[ 59 161 135 126 149 152 145 148 151 158 138 139  92  76  94  61 155 142
 121 158  91 122 138 107 165  74 151  63 118  72] : (89)
[ 59 161 135 126 149 152 145 148 151 158 138 139  92  76  94  61 155 142
 121 158  91 122 138 107 127 143  73 147 113 128] : (91)
[136 141  90 115  99  83 124 170  83 126 157 133 130 127 142 139  97 124
 140 156 140 144 153 145 170 127  66 126 107 146] : (67)
(89)? -> [ 59 161 135 126 149 152 145 148 151 158 138 139  92  76  94  61 155 142
 121 158  91 122 138 107 165  74 151  63 118  72]
(91)? -> [ 59 161 135 126 149 152 145 148 151 158 138 139  92  76  94  61 155 142
 121 158  91 122 138 107 127 143  73 147 113 128]

[187 103  84 175 123 152]  (130)
[171 115  91 164 135  83]  (155)
[122 117 152 115 122 156]  (68)
[187 103  84 175 133  71]  (53)
[129  99 181 108 124 190]  (2)
[187 102  84 175 132  71]  (28)
[125 106 170 110 122 177]  (71)
(53)? -> [187 103  84 175 133  71]
(68)? -> [122 117 152 115 122 156]

[168 145 182 123] : (59)
[168 103 182 123] : (32)
[ 59  71  67 131] : (110)
(59)? -> [168 145 182 123]
(32)? -> [168 103 182 123]
(110)? -> [ 59  71  67 131]

[106 168 103 164]  (34)
[149 163 113 163]  (58)
[149 163 113 132]  (100)
[ 67 107 181 197]  (6)
(100)? -> [149 163 113 132]
(6)? -> [ 67 107 181 197]
(34)? -> [106 168 103 164]
(58)? -> [149 163 113 163]

[107 116 137 158 166 154 131 196 105] -> (125)
[ 89 157 153 164 183 121 125 149 100] -> (14)
[ 90 170 181 194  89 105  85 118 179] -> (60)
[ 90 170 181 194  89 105  85 118 107] -> (139)
(14)? -> [ 89 157 153 164 183 121 125 149 100]
(125)? -> [107 116 137 158 166 154 131 196 105]

[129 130 130 133 129 135 135 125 132 128 129 125 138 145 124 110 129 101
 111 141 129 124 127 119] : (31)
[133 120 164 107 113 139 105 134 152  72 108 123 137 145 117 138 148  52
  76 145  54 132 198 124] : (142)
[158  88 102 180 142  95 155 100 108 169 160 178 151 134 150  75 151 169
  41 160 203 138 124 169] : (5)
[100  81 152 122  92 166 126 131 177 109 130 153 127 134 124 135 119  49
 128 181 120 150 150  88] : (111)
[129 128 138 137 124 132 137 123 129 126 130 134 136 141 114 102 140 101
 114 135 123 122 127 117] : (127)
(31)? -> [129 130 130 133 129 135 135 125 132 128 129 125 138 145 124 110 129 101
 111 141 129 124 127 119]
(142)? -> [133 120 164 107 113 139 105 134 152  72 108 123 137 145 117 138 148  52
  76 145  54 132 198 124]
(5)? -> [158  88 102 180 142  95 155 100 108 169 160 178 151 134 150  75 151 169
  41 160 203 138 124 169]

[ 90  96 142 154 191 117  85] -> (99)
[135 153 139 192  77  94 125] -> (134)
[158 107 120  43 129 139 157] -> (105)
[157 156 142 121  74 184 107] -> (131)
[101  92  83 189 138 119 116] -> (19)
[153  80 145  54 160 126 135] -> (136)
(99)? -> [ 90  96 142 154 191 117  85]
(134)? -> [135 153 139 192  77  94 125]
(136)? -> [153  80 145  54 160 126 135]

[115 147 149 143 143 142 140 141 137 135 137 123 149 118 137 141 143 112
 138 134 142 144 144 137 134 136]  (36)
[131 172 177 169 157 138 166 158 161 151 166  77 174  64 157 133 163 122
 153 145 141 139 173 159 140 165]  (120)
[101 119 122 114 110 114 117 108 111 112 113 164 117 161 114 124 114 112
 111 116 113 113 113 112 116 110]  (44)
(44)? -> [101 119 122 114 110 114 117 108 111 112 113 164 117 161 114 124 114 112
 111 116 113 113 113 112 116 110]
(120)? -> [131 172 177 169 157 138 166 158 161 151 166  77 174  64 157 133 163 122
 153 145 141 139 173 159 140 165]
(36)? -> [115 147 149 143 143 142 140 141 137 135 137 123 149 118 137 141 143 112
 138 134 142 144 144 137 134 136]

[102  99 146  66  89 157  69 133 125]  (10)
[102  99 146  66  89 157  69 133 107]  (90)
[100 115 139  66 124 175  74 159 155]  (18)
(90)? -> [102  99 146  66  89 157  69 133 107]
(10)? -> [102  99 146  66  89 157  69 133 125]

[105  89  97  91]  (35)
[160 143 165 108]  (82)
[151 143 148  94]  (8)
[105 123  97  91]  (146)
[123 123 147 148]  (50)
(50)? -> [123 123 147 148]
(82)? -> [160 143 165 108]

[127 119 117 107 171 119] -> (107)
[173  86 130 167 173 148] -> (81)
[120  57 136 151 163 146] -> (119)
(119)? -> [120  57 136 151 163 146]
(81)? -> [173  86 130 167 173 148]
(107)? -> [127 119 117 107 171 119]

[191  70 150 166] -> (154)
[ 81 142 168 157] -> (166)
[153 165 123 130] -> (147)
[128  81 103 140] -> (123)
[ 82 156 151  96] -> (162)
[102 106  63 106] -> (13)
[134 104 159  82] -> (62)
(154)? -> [191  70 150 166]
(162)? -> [ 82 156 151  96]

[ 52 124  72 134] -> (138)
[116 130 195 118] -> (78)
[128 124 108 134] -> (116)
[156 124  88 134] -> (135)
(78)? -> [116 130 195 118]
(138)? -> [ 52 124  72 134]
(116)? -> [128 124 108 134]

[106  98 100  67]  (23)
[154 165 119  85]  (117)
[ 98 155 173 135]  (121)
[201 140 112 117]  (63)
(23)? -> [106  98 100  67]
(63)? -> [201 140 112 117]

[135 201 148 193 113 143 125 127] : (176)
[139 200 156 191 104 141 132 126] : (46)
[ 88 183 154 205 166 140 153 141] : (158)
[114 194 144 193 126 146 140  90] : (27)
[ 88 183 154 205 166 140 128 111] : (174)
[ 83 184  97 173 135 127 115 140] : (86)
[ 78 190  88 161 144 119 105 124] : (15)
[139 200 156 191 104 141 143 126] : (21)
(174)? -> [ 88 183 154 205 166 140 128 111]
(176)? -> [135 201 148 193 113 143 125 127]
(21)? -> [139 200 156 191 104 141 143 126]
(27)? -> [114 194 144 193 126 146 140  90]

[128 128 128 128 128 127 128 128 128 128 128 127 128 128 128 128 128 128
 128 128 128 128 128 128 128 128 128 128 128 128 128 128 128 151 173]  (83)
[128 128 128 144 128 127 128 128 128 128 128 127 128 128 128 128 128 128
 128 128 128 128 128 128 128 128 128 128 128 128 128 128 128 128 128]  (24)
[128 128 128 128 128 127 128 128 128 128 128 127 128 128 128 128 128 128
 128 128 128 128 128 128 128 128 128 128 128 128 128 128 128 128 128]  (118)
[125 150 114 107 117  92 154 131 167 169 135 147 138  95 136 112  89 150
 131 146 122 122  89 159 142 157 151  90 142 162 141 131 130 157 180]  (132)
[128 144 128 128 128 127 128 115 128 128 128 127 128 128 128 128 128 128
 128 128 128 128 128 128 128 128 128 128 128 128 128 128 128 128 128]  (79)
(79)? -> [128 144 128 128 128 127 128 115 128 128 128 127 128 128 128 128 128 128
 128 128 128 128 128 128 128 128 128 128 128 128 128 128 128 128 128]
(24)? -> [128 128 128 144 128 127 128 128 128 128 128 127 128 128 128 128 128 128
 128 128 128 128 128 128 128 128 128 128 128 128 128 128 128 128 128]
(132)? -> [125 150 114 107 117  92 154 131 167 169 135 147 138  95 136 112  89 150
 131 146 122 122  89 159 142 157 151  90 142 162 141 131 130 157 180]
(118)? -> [128 128 128 128 128 127 128 128 128 128 128 127 128 128 128 128 128 128
 128 128 128 128 128 128 128 128 128 128 128 128 128 128 128 128 128]

[ 95 116 107 138 124 121 156 112 161  87] = (26)
[148 142 124 146 152 169 132  90 172 134] = (161)
[114 135 150 134  96  96 167  66 145 141] = (170)
[161 134 179  92 131 133 140  72 147 131] = (84)
[156 106 110 156 127 124 145 134 170 139] = (76)
[ 95 132 134 167 176 194  68 138 125  85] = (55)
[105 137 189  79 164 153  61  76  66 161] = (57)
[152 117  83 166 125 112  90 174  92 161] = (173)
(84)? -> [161 134 179  92 131 133 140  72 147 131]
(161)? -> [148 142 124 146 152 169 132  90 172 134]
(76)? -> [156 106 110 156 127 124 145 134 170 139]

[126 134 151 141 116] : (128)
[126 134 151 141 103] : (69)
[156 124 104  54 130] : (30)
[119 120 108 103 157] : (92)
(30)? -> [156 124 104  54 130]
(128)? -> [126 134 151 141 116]
(92)? -> [119 120 108 103 157]
(69)? -> [126 134 151 141 103]

[141  86 131  82  92 189  73 146 147 170 176 174 122 199  93  57  93  78
 139  91 123 157  66  82  88 176  89  84 117 160 121 132 168 108 122 156
  68 142 190 121 158 146  81  62 175 169 165 127 205 196 190 103 115  97
  79 106  89  64  54 181  67 194] = (129)
[ 59  79 150  99 125 134 184 202  91 189 113  54 115 168 196  99  79  68
  76 162  84 186 158  68  62 149 182  84  93  90 189 140 121 187  84 130
  81 129 152 124 140 155  83 197  92 113 184  95 133 119  71 201 116 153
  66  75  59  60 110 115 106  84] = (61)
[154 184 140 166 154 160 136 100  72 106  65  96 189 122 134  78 105  75
  52 195 105 143  83 112 180 118 157 119 120 158  64 138 108 113 168 105
  54 197  70 161 205 169 101  80 203  79 139  90 187 183 179 153 106  98
  98  52  78 163 189 131 129 131] = (52)
[141  86 131  82  92 189  73 146 147 170 176 174 122 199  93 179 173  78
 139  91 123 157  66 120  88 176  89  84 117 160 121 132 168 108 122 156
  68 142 190 121 158 146  81 161 126  90 204  87 134  98 158 106  75 199
 146 142  94 116 179  58 202 199] = (41)
[152  52  75 194 195 184 154 200 192  56 126 149 140 125 166 195  84 148
 103 113  84 178 181 166  50 142 128  83 165  94 203  66 167 135  86  66
  63 190 194 143 191 131 132  75 164 138 146 142 130  60 185  66 102 178
 117  63 180 133 111 106 189 164] = (51)
[141  86 131  82  92 189  73 146 147 170 176 174 122 199  93 179 173  78
 139  91 123 157  66 120  88 176  89  84 117 160 121 132 168 108 122 156
  68 142 190 121 158 146  81  62 175 169 165 127 205 196 190 103 115  97
  79 106  89  64  54 181  67 194] = (157)
(61)? -> [ 59  79 150  99 125 134 184 202  91 189 113  54 115 168 196  99  79  68
  76 162  84 186 158  68  62 149 182  84  93  90 189 140 121 187  84 130
  81 129 152 124 140 155  83 197  92 113 184  95 133 119  71 201 116 153
  66  75  59  60 110 115 106  84]
(157)? -> [141  86 131  82  92 189  73 146 147 170 176 174 122 199  93 179 173  78
 139  91 123 157  66 120  88 176  89  84 117 160 121 132 168 108 122 156
  68 142 190 121 158 146  81  62 175 169 165 127 205 196 190 103 115  97
  79 106  89  64  54 181  67 194]
(129)? -> [141  86 131  82  92 189  73 146 147 170 176 174 122 199  93  57  93  78
 139  91 123 157  66  82  88 176  89  84 117 160 121 132 168 108 122 156
  68 142 190 121 158 146  81  62 175 169 165 127 205 196 190 103 115  97
  79 106  89  64  54 181  67 194]
(52)? -> [154 184 140 166 154 160 136 100  72 106  65  96 189 122 134  78 105  75
  52 195 105 143  83 112 180 118 157 119 120 158  64 138 108 113 168 105
  54 197  70 161 205 169 101  80 203  79 139  90 187 183 179 153 106  98
  98  52  78 163 189 131 129 131]

[154  89 157 101  96 146 150 123 126 150 165 111 121  95 140  94 131 161
 108 104] : (156)
[ 60 196 103 136 178 113  64 128 161  62  73 187 130 168  86 201 152  96
 145 150] : (159)
[ 84 141 114 135 160 157  97  85 162 107 118 133 163 126 129 141 169 133
  91 100] : (140)
[107 135 163  85 127 180  84 105 194  85 152 171 129  95 104 153 189 179
  93  85] : (137)
[120 120 146 114 126 136 131 128 137 127 145 137 126 135 115 126 136 139
 124 126] : (65)
[166 103 167 105  92 102 172 177  97 158 159 131  90 142 117 110  92 137
 165 161] : (143)
[150 101 153 109 105 140 148 131 127 146 159 120 121 110 134 105 129 153
 120 116] : (56)
[139 132 136 130 126 128 134 143 129 130 134 136 122 135 124 133 124 130
 142 139] : (47)
[110 150  88 163 162 148 102  90 146 117 100 114 168 116 156 140 153 118
 102 106] : (7)
[118 146 135 114 122  84 123 172 110 106 112 161  86 167  81 152  95 100
 175 173] : (94)
(65)? -> [120 120 146 114 126 136 131 128 137 127 145 137 126 135 115 126 136 139
 124 126]
(143)? -> [166 103 167 105  92 102 172 177  97 158 159 131  90 142 117 110  92 137
 165 161]
(156)? -> [154  89 157 101  96 146 150 123 126 150 165 111 121  95 140  94 131 161
 108 104]
(94)? -> [118 146 135 114 122  84 123 172 110 106 112 161  86 167  81 152  95 100
 175 173]

[125 129  98 151 130 130]  (95)
[131 135 123 123 117 119]  (112)
[149 118  66 171 112 136]  (73)
[117 162 123 121 112  96]  (40)
(73)? -> [149 118  66 171 112 136]
(40)? -> [117 162 123 121 112  96]

[193 179 175 195 198  68 158 147  65  66 186 196 134 171] -> (115)
[193 179 175 195 198  68 158  69  65  66 186 196 134 171] -> (109)
[ 75  53  62  67  70 199  71  54  94 165  59  87 163 179] -> (97)
[175 184 171 193 175  75 166 196 182  92 193 159 169  81] -> (122)
(97)? -> [ 75  53  62  67  70 199  71  54  94 165  59  87 163 179]
(109)? -> [193 179 175 195 198  68 158  69  65  66 186 196 134 171]

[111 121 156  64 106 156] = (113)
[ 96 103 124 116  94 124] = (17)
[202 203 190  76 194 190] = (124)
[129 135 134 116 126 134] = (80)
[149 153 146 119 146 146] = (33)
(33)? -> [149 153 146 119 146 146]
(17)? -> [ 96 103 124 116  94 124]
(80)? -> [129 135 134 116 126 134]

[157 191 143  77] -> (141)
[156 196 142  66] -> (167)
[157 192 143  77] -> (169)
[156 197 142  65] -> (85)
[156 193 142  73] -> (75)
[156 194 142  72] -> (182)
[158 186 144  91] -> (72)
[156 195 142  70] -> (152)
[158 185 144  93] -> (42)
(75)? -> [156 193 142  73]
(152)? -> [156 195 142  70]

[128 124 135 144 136 175 138 135 145 124] = (87)
[118 124 129 164 131 167 146 132 187 129] = (101)
[ 91 154 155 130 127 132 141 135 144 120] = (3)
[122 127 127 134 123 193  82 127 142 129] = (103)
(103)? -> [122 127 127 134 123 193  82 127 142 129]
(101)? -> [118 124 129 164 131 167 146 132 187 129]

